These are the activations of a small network on made-up records, seen along a few directions, one row for each record.
Each row is followed by the record's values for the fields DUMEG, GEFO, MABA, VEGE.
A field that a record lacks is left out.
Other fields move the rows too, some of them a lot.
In the rows, zero is written as 500.
Random noise pushes rows far along 2 fixed directions. That doesn't count. These rows show it; they differ only by the noise:
[434 527 553 497 501 581 478 430 495 471 404 510 535 487 448 500 422 511
 553 490]
[390 543 564 714 688 654 592 611 705 325 548 474 430 233 557 433 467 534
 589 378]
[349 407 625 645 578 522 469 705 495 453 423 486 551 567 631 546 421 468
 531 557]
[421 522 559 542 537 589 496 477 529 446 429 503 519 450 478 492 429 512
 558 476]

[623 525 433 443 549 511 504 470 599 568 518 460 412 381 361 477 533 529
 503 478]
(VEGE lotut)
[604 575 428 434 485 504 537 386 582 557 557 479 419 359 422 456 559 514
 478 435]
(DUMEG rof; GEFO ritub; MABA taf; VEGE pav)
[580 575 478 404 467 482 531 338 476 571 539 499 482 441 392 449 499 485
 490 460]
(DUMEG rof; GEFO ritub; MABA sike; VEGE guri)
[303 399 534 752 752 682 523 700 694 489 503 425 420 409 522 539 453 511
 594 534]
(VEGE gamot)
[572 567 440 336 443 463 511 300 384 684 554 583 474 592 389 430 575 464
 472 689]
(VEGE guri)
[217 393 678 727 572 619 472 700 437 350 383 494 615 584 701 595 402 493
 609 536]
(DUMEG lobu; GEFO ritub; MABA taf; VEGE vive)
[478 520 522 554 588 585 486 563 623 466 454 462 438 396 463 524 449 499
 519 413]
(DUMEG lobu; GEFO ritub; MABA taf; VEGE vive)
[586 533 486 450 466 547 434 469 578 417 419 437 510 388 392 535 449 544
 559 307]
(DUMEG lobu; GEFO ritub; MABA sike; VEGE lotut)
[402 351 615 654 626 454 470 812 535 494 454 430 507 584 621 570 397 443
 493 576]
(DUMEG rof; GEFO ritub; MABA sike; VEGE vive)
[532 553 496 498 528 505 538 445 487 436 551 499 509 376 535 440 536 516
 543 464]
(DUMEG lobu; GEFO ritub; MABA sike; VEGE guri)
[569 565 445 248 377 538 427 176 364 647 362 524 547 582 242 559 436 493
 520 473]
(VEGE guri)
[505 633 448 337 299 514 539 166 351 566 531 646 541 580 423 412 578 513
 490 585]
(DUMEG rof; GEFO ritub; MABA taf; VEGE zan)
[585 584 468 389 500 595 478 319 599 532 428 442 435 380 243 497 400 525
 546 391]
(DUMEG rof; GEFO ritub; MABA sike; VEGE vive)
[607 540 400 523 645 521 595 504 707 561 633 456 336 244 440 428 595 522
 484 473]
(VEGE pav)
[497 484 523 420 464 511 442 432 465 580 393 484 533 592 374 532 395 491
 504 541]
(DUMEG rof; GEFO ritub; MABA sike; VEGE vive)
[517 541 510 448 509 568 473 411 564 564 434 460 453 443 352 498 429 492
 528 477]
(DUMEG rof; GEFO ritub; MABA sike; VEGE vive)
[490 497 494 505 549 462 541 525 447 620 611 557 457 565 541 440 586 447
 478 696]
(VEGE guri)
[516 515 517 504 494 493 532 486 505 468 555 519 480 492 493 463 515 486
 508 515]
(DUMEG rof; GEFO ritub; MABA sike; VEGE rur)
[482 361 534 559 495 405 444 748 470 499 432 480 532 618 612 578 496 487
 478 532]
(VEGE lotut)
[399 367 581 468 311 317 432 605 201 551 433 586 688 875 724 583 511 436
 427 699]
(DUMEG rof; GEFO ritub; MABA taf; VEGE zan)
[574 502 460 437 463 379 527 485 484 610 554 524 452 573 502 447 549 474
 390 563]
(DUMEG rof; GEFO ritub; MABA sike; VEGE rur)
[529 470 514 447 372 408 466 507 362 397 437 524 618 612 573 549 481 527
 479 459]
(DUMEG lobu; GEFO fitam; MABA dep; VEGE lotut)
[411 439 569 522 540 553 424 563 497 495 372 461 558 535 494 575 393 475
 547 526]
(DUMEG lobu; GEFO ritub; MABA sike; VEGE vive)
[557 422 488 363 420 461 373 478 411 630 328 465 549 655 371 603 445 501
 498 561]
(VEGE lotut)
[539 467 540 606 477 429 518 713 543 331 534 466 498 450 634 519 506 520
 490 331]
(DUMEG rof; GEFO fitam; MABA dep; VEGE lotut)
[635 578 440 439 467 543 514 394 605 454 515 429 441 333 336 488 481 560
 524 297]
(DUMEG rof; GEFO fitam; MABA dep; VEGE lotut)
[429 557 518 618 572 633 586 491 628 419 566 479 435 313 481 453 494 532
 564 397]
(DUMEG rof; GEFO ritub; MABA taf; VEGE vive)
[382 457 535 672 648 542 586 635 564 568 638 503 422 516 573 447 532 473
 492 664]
(DUMEG rof; GEFO fitam; MABA dep; VEGE gamot)
[493 506 515 449 516 557 463 433 489 517 386 473 503 548 376 557 387 514
 505 481]
(DUMEG lobu; GEFO fitam; MABA dep; VEGE vive)
[295 385 551 635 673 568 505 631 485 717 521 536 455 689 548 497 511 441
 505 869]
(VEGE gamot)
[626 483 485 259 290 318 390 390 281 663 439 581 576 799 451 514 534 434
 400 676]
(DUMEG lobu; GEFO ritub; MABA sike; VEGE rur)
[480 493 560 505 362 440 454 557 396 355 426 548 618 558 644 519 511 513
 515 425]
(DUMEG lobu; GEFO ritub; MABA sike; VEGE lotut)
[588 515 488 300 313 453 416 299 318 505 347 499 619 634 371 570 432 539
 500 473]
(DUMEG rof; GEFO fitam; MABA dep; VEGE lotut)
[339 429 512 655 682 680 495 578 639 527 459 440 445 452 443 546 440 518
 592 540]
(VEGE gamot)

Which values does each new row have?
[653 678 349 346 505 531 605 208 557 583 650 569 362 304 312 345 619 514
 495 494]
(VEGE guri)
[557 572 470 371 395 462 532 280 376 550 511 524 532 503 436 468 515 500
 482 484]
(DUMEG rof; GEFO ritub; MABA taf; VEGE guri)
[410 509 521 636 645 591 589 530 610 469 565 473 443 327 572 456 529 511
 542 523]
(DUMEG rof; GEFO ritub; MABA taf; VEGE pav)
[252 450 600 801 726 631 569 738 594 439 587 529 455 464 713 460 533 477
 554 639]
(DUMEG lobu; GEFO ritub; MABA taf; VEGE gamot)
[429 509 542 641 570 623 512 575 599 293 469 441 524 314 566 532 475 562
 594 316]
(DUMEG lobu; GEFO ritub; MABA taf; VEGE lotut)
[571 513 445 390 478 403 514 442 402 671 581 566 461 598 478 445 589 441
 441 686]
(VEGE guri)
[649 603 424 456 442 495 541 435 584 324 546 491 475 308 450 462 528 579
 498 241]
(DUMEG lobu; GEFO fitam; MABA dep; VEGE lotut)
[498 416 552 495 527 447 405 640 445 578 424 425 537 618 522 633 437 428
 464 484]
(DUMEG lobu; GEFO ritub; MABA taf; VEGE guri)
[543 373 476 503 572 383 476 678 520 684 521 456 449 578 556 549 551 448
 424 664]
(VEGE pav)
[540 600 477 524 447 524 550 463 545 288 536 541 517 322 572 445 562 564
 524 301]
(DUMEG lobu; GEFO ritub; MABA taf; VEGE lotut)
[561 512 434 379 458 527 426 370 516 611 451 472 497 551 311 527 452 503
 506 500]
(DUMEG lobu; GEFO ritub; MABA sike; VEGE gamot)
[325 467 493 586 721 740 488 438 632 682 428 461 398 501 298 507 410 506
 580 691]
(VEGE gamot)
[481 428 536 678 656 489 563 743 634 438 581 412 424 379 624 520 505 497
 497 450]
(DUMEG rof; GEFO fitam; MABA dep; VEGE pav)
[468 365 547 392 439 384 377 563 279 712 361 509 597 823 502 644 435 401
 441 666]
(VEGE guri)
[564 485 511 261 171 295 410 333 148 581 408 595 693 792 570 526 538 461
 452 607]
(DUMEG rof; GEFO ritub; MABA sike; VEGE guri)
[417 548 490 418 434 609 470 231 423 556 423 541 572 560 371 480 459 523
 569 593]
(DUMEG rof; GEFO ritub; MABA sike; VEGE gamot)
[437 430 538 559 528 531 452 582 517 522 455 456 512 583 481 551 429 489
 532 524]
(DUMEG rof; GEFO ritub; MABA sike; VEGE gamot)
